Each row below holds a small network's activations on one record, seen along a few directions.
Records have a field called G. Each example row is followed by its value.
The word none means that the record has no G.
Other fields move the rows too, some of them a lot.
(in the rows, 500 means zero)
Random noise pushes rows far along 17 fixed directions. That doesn't count. These rows show it; they differ only by the noise:
[467 415 450 370 567 597 543 393 332 536 493 516 504 436 592 521 455 557
 244 502 478 715 498 424 611 493 761 432 542 452 524 815 666 529 490 462]
[478 637 607 489 501 535 359 437 470 450 588 458 499 670 700 458 498 486
 395 522 454 466 516 570 447 440 369 386 634 544 583 528 406 512 375 554]
[602 528 472 575 552 545 561 673 425 528 538 471 483 353 429 494 377 607
 388 715 498 735 427 329 537 684 426 457 457 356 496 585 394 421 539 456]
[387 349 442 501 468 395 542 403 556 555 513 436 562 522 538 515 635 633
 525 389 617 476 524 577 600 287 450 683 493 571 510 486 645 507 473 569]
[605 475 447 508 526 430 497 586 430 455 422 403 478 705 594 551 534 668
 610 583 727 705 769 618 511 433 370 654 532 421 398 338 507 405 312 466]
[710 517 516 547 521 480 534 662 471 352 445 469 435 516 460 375 301 557
 482 686 548 741 345 412 495 667 574 513 432 302 341 589 421 364 499 442]
[373 333 453 480 439 603 544 499 668 450 612 452 453 223 380 282 701 589
 387 551 261 424 537 488 557 567 313 414 497 589 563 341 684 616 474 546]
[596 419 408 463 465 534 561 293 398 615 587 576 493 549 743 548 596 628
 336 472 631 573 367 532 615 218 572 560 509 576 460 654 619 444 448 603]
[474 648 544 500 415 474 486 454 673 475 383 429 395 642 443 563 243 579
 588 709 266 450 455 751 575 483 537 620 502 549 471 669 552 153 572 581]
[279 524 640 461 353 486 336 387 679 525 407 534 460 597 527 351 534 648
 453 412 459 453 377 626 672 288 435 652 613 454 481 361 624 505 359 716]
[470 636 577 518 454 678 402 523 494 324 343 453 432 478 465 436 477 608
 379 550 477 711 391 516 559 516 373 514 457 357 581 462 565 462 405 432]
[381 605 638 403 402 656 559 445 641 563 544 616 355 461 651 457 727 537
 304 670 357 666 404 437 545 422 513 427 595 483 452 758 672 339 388 592]
[567 498 452 536 553 330 428 605 605 806 567 515 481 401 382 337 477 479
 479 722 406 446 621 442 494 548 343 502 578 531 507 241 465 501 468 588]
[372 608 741 431 452 506 476 509 597 542 614 581 380 453 450 615 440 408
 554 607 518 663 408 371 542 448 617 382 698 258 411 432 387 372 313 702]
[766 462 460 548 466 572 625 632 356 467 647 452 526 530 669 267 647 663
 354 486 739 672 458 332 554 504 266 412 473 346 333 515 347 589 595 420]
[503 590 424 568 654 645 520 591 425 643 542 519 540 435 414 455 603 641
 523 510 585 431 588 475 584 444 142 604 512 468 603 204 300 464 405 370]
[466 395 476 372 548 584 587 382 487 411 528 538 477 517 468 579 618 427
 649 373 551 387 595 591 514 387 613 486 556 505 485 349 499 518 432 495]
[351 422 642 407 568 557 483 370 574 222 795 375 528 595 672 262 541 451
 441 406 300 298 448 547 458 480 525 298 674 586 506 708 437 554 371 510]
[633 638 423 570 240 401 477 449 404 582 298 505 422 616 613 836 399 506
 409 518 708 710 542 662 489 393 528 575 380 557 480 509 702 370 607 626]

[339 434 537 576 637 331 465 661 425 571 515 583 633 590 609 567 465 544
 500 465 623 480 511 375 424 635 561 663 557 524 495 629 330 532 355 564] => g2
[699 426 468 458 409 576 499 488 413 618 587 763 440 425 615 459 656 429
 413 506 570 439 446 383 468 501 531 363 548 498 393 260 390 668 480 704] => g8
[474 304 459 364 452 717 590 522 486 170 413 334 472 506 435 322 540 725
 551 467 320 538 784 623 648 654 496 464 494 409 399 521 604 601 567 388] => g4
[516 558 627 546 275 301 364 505 540 440 473 444 432 640 630 598 383 451
 487 558 563 646 546 547 426 486 574 481 532 480 377 530 583 456 435 717] => g7
[579 720 678 448 391 498 380 405 500 478 460 455 472 589 575 625 734 185
 544 456 632 564 611 460 321 331 383 293 539 444 635 366 464 625 541 487] => g5
[581 593 458 591 318 425 507 681 370 696 475 511 470 356 376 708 423 424
 475 484 668 600 762 397 481 645 393 405 453 426 439 216 443 579 661 567] => g7
[498 588 533 454 722 499 441 626 413 845 302 765 592 572 402 538 459 493
 628 565 556 406 472 344 563 551 583 703 578 344 539 432 144 517 552 508] => g6
[668 562 427 519 483 625 519 523 448 457 361 632 448 478 475 441 436 473
 442 543 422 423 356 530 475 602 548 530 371 548 482 504 466 445 600 454] => g2
[778 453 378 525 389 585 525 473 503 592 582 681 415 418 493 550 473 489
 554 683 342 281 468 564 474 575 425 380 484 619 462 216 328 533 614 726] => g5
[522 522 457 414 369 748 685 536 470 586 495 417 479 456 439 380 648 732
 466 426 473 508 754 517 761 461 267 447 518 373 386 463 480 534 779 402] => g9
[484 421 597 513 451 326 492 617 601 371 540 428 481 515 500 352 338 479
 476 617 395 600 466 411 455 703 676 478 519 429 325 733 520 442 500 581] => g8
[571 657 501 507 467 528 352 556 390 550 228 655 427 489 527 395 463 420
 238 499 577 726 460 421 460 574 634 571 413 439 458 482 699 503 371 412] => g3
[491 510 530 499 515 684 578 692 468 417 633 696 424 432 496 471 516 477
 521 557 366 324 576 439 421 809 477 370 577 518 371 355 239 503 404 569] => g3
[798 352 328 551 590 662 448 502 428 292 236 653 482 446 395 517 437 693
 624 687 516 588 176 544 520 564 517 708 298 420 586 272 409 523 428 511] => none
[650 444 427 485 449 366 376 446 395 494 291 504 574 680 629 224 500 460
 359 297 607 431 525 559 467 468 620 605 401 585 421 553 661 705 624 410] => g7
[466 588 557 539 500 524 470 541 482 410 591 607 420 628 648 495 483 455
 547 437 559 417 553 571 407 507 515 506 574 569 334 375 448 387 191 509] => none
[630 548 475 472 308 539 325 383 518 533 275 693 420 713 627 418 490 611
 449 484 505 402 390 722 575 365 489 635 504 540 427 262 565 531 449 729] => none
[597 518 376 471 520 456 445 487 336 489 321 507 498 559 550 556 363 393
 366 508 458 524 689 596 398 640 699 496 419 649 532 612 667 519 544 394] => g9
[628 615 595 432 452 544 367 533 440 457 402 487 472 562 401 380 307 401
 515 496 441 490 554 489 530 603 549 343 568 313 461 321 330 628 610 526] => g9
[528 386 539 491 426 480 489 412 437 293 511 511 508 417 499 536 678 333
 564 232 784 567 438 407 428 350 594 465 428 411 452 257 581 681 373 493] => g6
[328 589 557 496 523 583 472 459 504 635 516 576 532 503 468 488 521 576
 500 386 501 359 514 504 650 372 408 616 577 476 517 419 399 457 440 526] => g5
[416 507 517 570 476 527 292 410 433 231 361 234 517 478 353 642 183 632
 554 502 422 630 555 665 576 490 454 559 444 438 693 383 572 510 403 484] => g4
[530 443 507 476 330 416 599 432 471 550 531 495 409 568 680 819 416 658
 474 691 578 818 555 531 597 400 697 552 540 448 339 785 636 269 445 745] => g1
[529 566 427 565 464 565 496 534 329 356 485 600 492 539 539 596 407 383
 475 278 599 316 571 596 393 619 540 481 426 620 455 319 424 522 437 459] => g1
[502 331 524 468 521 531 566 453 511 280 643 410 545 470 542 632 642 482
 656 536 473 483 564 476 408 522 478 384 524 514 572 526 393 594 483 570] => g8
[325 541 544 622 496 466 355 594 533 601 589 541 560 533 595 427 498 668
 409 519 430 358 537 507 518 556 225 588 600 593 563 365 362 546 313 659] => g1
[478 437 623 425 404 343 619 473 682 344 564 383 404 742 577 431 503 568
 749 502 601 559 634 641 567 315 628 643 595 405 140 580 588 214 341 568] => g2
[756 530 485 394 466 584 464 325 281 393 471 339 509 544 573 526 338 431
 385 492 500 673 529 488 548 434 660 270 475 384 545 713 518 602 717 405] => g6
[459 468 581 465 566 595 548 509 465 442 737 549 473 272 481 486 628 321
 419 512 450 519 484 275 399 582 555 258 567 474 528 489 434 585 370 491] => g3
[414 610 564 500 458 560 537 491 440 501 566 562 468 550 502 554 427 465
 549 308 603 389 570 529 571 425 543 530 553 459 349 410 409 379 412 493] => g4

Which value of G does each new row have?
[868 422 282 561 473 581 614 565 214 312 528 466 477 526 664 626 489 540
 426 550 660 647 666 538 382 642 452 399 343 571 429 469 480 524 523 402] => g2
[475 386 427 550 543 406 519 533 433 475 551 493 521 347 389 737 424 409
 584 522 546 516 625 462 410 608 591 485 466 545 560 349 487 537 404 558] => g1
[550 531 406 496 448 553 612 423 518 566 587 572 415 310 452 480 636 317
 416 430 481 385 554 498 442 430 515 427 408 667 462 396 689 423 487 426] => g2
[564 315 553 405 345 420 467 475 495 384 407 607 392 573 664 611 530 544
 484 635 560 790 522 486 467 537 811 497 558 413 314 560 675 545 331 770] => g3
[558 351 399 599 426 494 475 632 394 369 282 530 604 479 487 621 356 664
 477 545 438 522 419 481 488 821 532 583 331 517 579 627 411 683 751 590] => g4
[518 427 486 624 204 491 418 400 541 214 445 407 495 457 571 467 406 601
 335 386 449 492 233 612 511 507 449 491 322 601 531 551 685 600 613 662] => g1
[370 290 370 556 518 506 523 584 508 635 540 590 555 305 416 453 466 730
 440 558 331 366 552 457 629 663 445 634 487 601 506 432 492 574 490 641] => g4
[692 365 352 394 508 606 508 339 341 577 479 501 438 430 594 532 592 626
 363 614 540 737 654 513 615 339 576 484 500 489 495 473 712 544 409 506] => g3
[587 580 636 482 502 433 386 354 588 381 387 467 475 587 485 428 496 366
 581 443 636 594 179 507 472 258 589 538 471 353 532 452 529 479 453 485] => none
[521 597 563 481 600 548 489 463 576 553 369 596 507 470 449 365 782 397
 543 462 622 538 351 374 462 307 455 648 428 426 547 448 538 467 411 342] => g3
